These are the activations of a small neural network, seen along a few directions. Each row is one input.
In each table, some parts of the input vary, and every possible input appears once, in random order.
Descriptions start from the smaller parts, as in this example, which fits no table here: one of 6 places along a line, together with either a single point or one of 9 places along a line or (one of 2 separate values, together with one of 8 places around a ring).
Shared parts are said once, and a part with two or three values counts as separate values.
In the rows, 128 means zero.

Other details of the inputs shift rows strongly along two fixed directions, in all tables alike. That doesn't count.

Table:
r1: [171  80  67 227 103 155 121 164  89 113 156]
r2: [128 131 115 141 101 102 136 199 172 130 121]
r3: [129 142 159  40 163 118 167 101 158 160 106]
r4: [139 120  49 226 114 168  95 154  96 101 129]
r5: [115 107 115 135 170 161  90  74 119 123 130]
r6: [102 169 174 123 100 107 118 175 185 140  95]
r7: [156 127 104 138 105 147 112  95  79 116 152]
r8: [134 141 124 159  71  92 161 169 133 146 108]
r9: [145  84 115 168 143 141 133 121 116 121 162]
r10: [155  67 112 177 134 149 105 117 105 131 159]
r11: [142  82  86 206  95 136 113 142  88  92 162]
r12: [ 99 174 143 152  90 117 125 194 178 115 105]
r13: [109 179 105 168  87 111 145 181 168 155  84]
r14: [141 126  96 166 134 192  97 112  90  85 137]
r15: [108 154 170  32 183 117 153  93 127 143 120]
r16: [141 133  95 158 122 197 105  99  95 105 135]
r17: [107 116 128 106 198 159 117  51 120 113 139]
r18: [123 151 157 124  79  80 112 168 152 140 118]
r19: [155  89 131 102 183 166 152  41  91 143 154]
r20: [132 172 155 105 101  79 143 157 140 130 111]
r21: [109 157 160  45 150 120 153  98 135 162 115]
r22: [108 117 197  64 155  84 152  86 145 149 112]
r23: [144  74 122  90 180 164 105  72 112 122 150]
r24: [124 159 138 147  71  78 122 183 151 116 131]
r25: [133 140 135  90 143 103 155 157 160 140 105]
r26: [106 147 127 147  71  97 104 213 155 146 119]
r27: [ 87 154 172  49 155 100 145 126 156 140 123]
r28: [144  91 133 100 180 144 144  43  70 108 147]
Description of these inputs: one of 4 places along a line, together with either one of 2 separate values or one of 5 places around a ring.
- Changing only the place on the line of 4 turns r22 into r11. The same change can be made to r18. Which row results? => r24
- Start at r21 and move only the place on the ring of 5, one step at a time. The first step leads to r7. Which rows follow, in order? => r8, r19, r3
- Which other rows does r5 become when the choice among 2 separate values takes its other values? List them by row number. => r6
- Which other rows does r12 become when the choice among 2 separate values takes its other values? List them by row number. => r17
